Each row below holds a small network's activations on one input, seen along a few directions.
In each table, some parts of the input vary, and every possible input appears once, in random order.
Descriptions start from the smaller parts, as in this example, which fits no table here: one of 8 places around a ring, together with either a single point or one of 9 places around a ring or (one of 3 separate values, together with one of 4 places along a line).
Shared parts are said once, and a part with two or three values counts as separate values.

Other details of the inputs vary at random and push rows far along two fixed directions, the same in every table; ignore that.

Table:
x1: [ -2 -44  -5  14 -10  -2   5 -40 -22  50 -29 -23 -32 -25   9]
x2: [ 23 -14 -59 -23 -11 -13 -31 -62  -5  46 -11  18 -90 -28  22]
x3: [ 12  32   7  19   6  18 -48  14  -6 -26  39  -1  35 -28  -5]
x4: [  4 -26 -23 -27   8 -23 -17  -3 -11  30 -30  19  14   7  26]
x5: [ 17 -28 -25 -35   8 -13   6 -18  -5  -9 -38  -3  10  36  20]
x6: [-30 -27 -23  -8   0  21   9   1   2   1   3  12   5   1 -14]
x7: [ -2  39  67  47 -15 -19  47  52  14 -20  12 -14  38 -11 -49]
x8: [ 12   0 -17 -15  18 -24 -26 -27 -16  13  -2 -26   5 -21  54]
x9: [ 49   3 -25  18 -16   8 -67 -12  -7  -6   9  22  35  -7  36]
x10: [-38 -13   6 -25  37   2 -19  -6 -30  37  -4 -22 -19 -31   8]
x11: [ 19 -24 -22 -18   5 -28   2  -9  -6  27 -40  11  15  13  33]
x12: [-43  30  78  29 -22 -32  54  10 -27  23  33 -64 -18 -86 -32]
x13: [-46  20  64  42   1   6  56  22   5  -6  28 -48  -9 -23 -25]
x14: [ 19   8   7  32   1  -5  10  16  27 -30  -6  -6  37  20 -22]
x15: [-15 -42 -42 -18   7   3 -33 -62 -23  29   6 -39 -29 -44  16]
x16: [  6 -43 -22 -19  12 -15 -13 -40 -29  58 -42 -12 -24 -10  51]
x17: [-87  17  86  18 -22 -20  93  49  -9  15  35 -36 -13 -53 -64]
x18: [ -2 -27 -32 -50  16   4 -18  -8 -22  -1 -26  15  10  22   6]
x19: [-11 -34 -34   0   8  44 -32 -20 -10  12   1  10  -9   3  17]
x20: [ 29  31  12  36  -2  -2 -22   1   7 -29  24 -22  33 -14   9]
x21: [ -9 -34  13  -7 -32 -13  51 -16 -19  15 -28 -20 -17  -8 -31]
x22: [ 24  75  55  34  26 -19  10  77  37 -62  16   2  84  35 -12]
x23: [ 19  14 -41 -10 -19   4 -15 -28  12  13  13  34 -65  -7  32]
x24: [-70  41 101  17  30 -34  66  35 -16  18  23 -79 -18 -54 -34]
x25: [-48  31  51 -45   3 -46  78  17  -2  20  -3  -8 -81 -18 -50]
x26: [ -5   5   3  -2 -12  34  11  29   4 -46  16  22  34  32 -29]
x27: [-17 -42 -13 -28  14 -13 -23 -31 -35  63 -30 -10 -29 -23  38]
x28: [-28 -61 -47 -11  10  32 -16 -54  -8  31  -9 -21 -36  -2  23]
x29: [-32   0  -2 -36  24 -13 -26 -13 -37  28  17 -26 -12 -56  25]
x30: [  2 -19 -38 -20  -7 -22  17 -33  19  40 -29  32 -83   1 -25]
x31: [ 76  12 -53  29  16  33 -77  15  49 -65  -6  48  88  77   8]
x32: [-101   17   72   13    3   -9   90   35    7   -2   43  -60  -14  -45
  -74]
x33: [-19 -55 -34 -34  -7  15   1 -32 -23  10 -24  -3 -19  -1 -29]
x34: [  1 -21 -51 -56  15 -39   5 -34   9  53 -44  37 -80   8  17]
x35: [ 33  38  10  -1 -16  -3  22  21  34 -35  -3  40 -29  37 -51]
x36: [-77  51  79   8 -16 -30 111  45  22  13  36  -9 -81 -40 -82]
x37: [ 44  98  66  41   4 -18 -18  68   9 -47  40   3  83  -4  24]
x38: [  8  17  14  36  23  27 -34  11  15 -24  18 -18  27   8 -18]
x39: [-48 -25  12   6 -10 -11  68  -6   8  10   0 -32 -18 -12 -22]
x40: [-11 -47 -14  11   7   2   1 -47 -12  35 -24 -40 -35 -17   4]
x41: [ 96  80 -35  -1  16  -4 -85  24  33 -38  12  70  19  44  62]
x42: [ 36 -56 -54 -15 -14   8  -7 -44   3 -13 -45   5   4  42   6]
x43: [ 23  -2 -27  11  10  22 -40  15  16 -26  -3  29  46  24 -18]
x44: [ 85   2 -31  21 -34  33 -17  21  26 -64 -16  63  72  89  27]
x45: [ 15  -2 -32   1  -6  19  -7 -22  22  21  -7  41 -74  22  14]
x46: [-16 -23 -30 -33  34 -14 -14 -12   3  13 -20 -10  10  10  12]
x47: [  5  77  52  19  32   0 -14  89  22 -56  31  18  85  20 -28]
x48: [-21  67  73  50 -10  -2  39  44  12 -43  63 -40  31 -33 -15]
x49: [ 29  -9 -13  24 -25   6  16  14  19 -14 -11  29  36  34  14]
x50: [ 12   8   1  26  19  35 -48  12   0 -14  11   6  24   1 -14]
x51: [ 22 -56 -53  -7 -14  -1 -30 -30  -3  28 -36  27   6  12  13]
x52: [ 19  -2   0  31 -12  31 -28  12   4  -5   8  26  25  20  23]
x53: [ 37  81  56  64 -25  11   1  61  20 -59  52  11  73   0  13]
x54: [ -9 -68 -29 -29 -29  -4  12 -41 -28  31 -37   2 -27  -2 -13]
x55: [-26 -15 -21 -39  28 -17 -28 -38 -27  30   8 -43 -19 -43  37]
x56: [ 59   2 -45   7  -6  49 -40  13  37 -80   2  49  72  92  11]
x57: [ -7 -28 -16 -14  -2  12   4 -18   1 -20 -11 -15   5  18 -33]
x58: [-11 -47 -41 -16 -28   4 -18 -49 -29  40   1   1 -27 -37  49]
x59: [ 87  32 -45   2 -22  32 -21  22  58 -69  -7  98  11 103   6]
x60: [-31 -44   0 -21 -36   6  45 -10 -21  14  -9   3 -19   2 -16]
x61: [ 77  17 -22  -8   0   8 -55  35   9 -50 -19  65  82  78  33]
x62: [-37 -13   6 -19  41  -3 -14 -17 -16  30  -3 -42 -18 -21  11]
x63: [-35 -24  -2 -48  19 -12  18 -14 -15   5 -16 -27  -9   4 -12]
x64: [  25  -42  -67  -18    3    5  -31  -67    3   59  -39   31 -101    4
   15]
x65: [ 33  67  65  74 -13  25   9  69  27 -52  33  13  65  25  -4]
x66: [ 13  -3 -17 -23   4 -18 -46 -15 -28  27  -1   4  10 -27  56]
x67: [-11  22   8 -24  24 -24   3  -8   0  46 -13   8 -82 -14   7]
x68: [-32 -15  37  19  -6  -2   8  -5 -23  38   2 -27 -24 -43 -23]
x69: [-88  40  78  12  -5   0  51  32 -25   1  72 -55 -18 -88 -43]
x70: [ 42   6   4 -12  -6 -12   5  19  -3 -22 -27  22  43  43  17]
x71: [-36  68  67  38   2  11  18  45  11 -45  77 -39  33 -38 -25]
x72: [ -6 -73 -49 -29 -24  11  34 -51  -6   6 -35  -6 -27  27  11]
Each input here is: one of 3 separate values, together with one of 4 places along a line, together with either a single point or one of 5 places around a ring.
Changing only the choice among 3 separate values turns x23 into x2. The same change can be made to x48. Which row results?
> x20
Start at x68 and move only the place on the ring of 5, one step at a time. The first step leads to x1. Which rows follow, in order?
> x40, x38, x50
Which other rows does x63 become when the place on the line of 4 takes its other values? List them by row number.
> x46, x55, x62
Which other rows does x59 become when the place on the line of 4 takes its other values? List them by row number.
> x23, x36, x45
Start at x43 and move only the place on the ring of 5, one step at a time. The first step leads to x51. Which rows follow, in order?
> x7, x14, x31
Which other rows agree with x33 in the choice among 3 separate values and the place on the line of 4? List them by row number.
> x21, x35, x42, x54, x57
Which other rows does x67 become when the choice among 3 separate values takes its other values? List them by row number.
> x45, x64
Which other rows does x7 become when the choice among 3 separate values takes its other values? List them by row number.
> x11, x49

Table:
x73: [ -60    0   39  -10  -20  -35   78  -15   -9   59   -1  -24 -109  -57
  -42]
x74: [ 50  29 -28 -29  25 -26 -58   5  -1   3 -17  31  21  18  58]
x75: [-27  13  32  32 -30  27  57  23  25 -38  31  -1 -11   6 -65]
x76: [ -8 -73 -59 -56  18 -21 -35 -60 -44  56 -42 -20  -3 -17  69]
x77: [ 76  42 -26 -20  11 -15 -36  33  29 -30 -29  75  32  72  29]
x78: [-24  42  35  23 -18   8  34  19  21  -3  37  11 -60 -21 -47]
x79: [-39 -25 -16 -48  28 -33  -5 -46 -29  68 -15 -29 -75 -52  19]
x80: [-36  -3  31 -11   0  -9  61  24  10 -18  -7 -12  -4  19 -55]
x81: [ 25 -51 -84 -56  14 -11 -27 -55   1  45 -58  43 -64  32  32]
x82: [ 24 -33 -31   9 -30  14  23 -18  19  -9 -24  23 -11  38  -7]
x83: [ 27  11 -40  10  -1  24 -59 -29   8   8  21  21 -33 -13  33]
x84: [ 36 -32 -45  16   0  18 -57 -39 -13  12  -6  -1  22  -5  61]
x85: [-38 -90 -40 -39   5   2   7 -52 -34  40 -40 -34  -8  -8   3]
x86: [ 49 -11 -21  -5  10   8 -39  22   2 -42 -25  26 104  64  30]
x87: [-93  -4  62 -13  26 -27  44   0 -42  46  19 -88 -20 -85 -25]
x88: [-21   4  49  42 -20  10  36  24  -5 -18  21 -33  37 -17 -34]
x89: [  8  49  33  59  -1  40 -33  33   9 -46  62 -12  54 -19  -3]
x90: [-11  53  75   4  -1 -22  66  77  18 -51   7   1  49  33 -53]
x91: [ 40  -5 -23  48 -18  60 -43  11  19 -61  23  23  73  37  -1]
x92: [ 21  84  57  45   2 -11 -13  43  16 -22  45   1   6 -24   0]
What is each input in this table made of?
> one of 4 places along a line, together with one of 5 places around a ring
Changing only the place on the ring of 5 turns x92 into x84. The same change can be made to x79. Which row results?
> x87
Which other rows does x74 become when the place on the ring of 5 takes its other values? List them by row number.
> x76, x77, x86, x90
Start at x91 and move only the place on the line of 4, one step at a time. The first step leads to x88. Which rows follow, in order?
> x85, x86
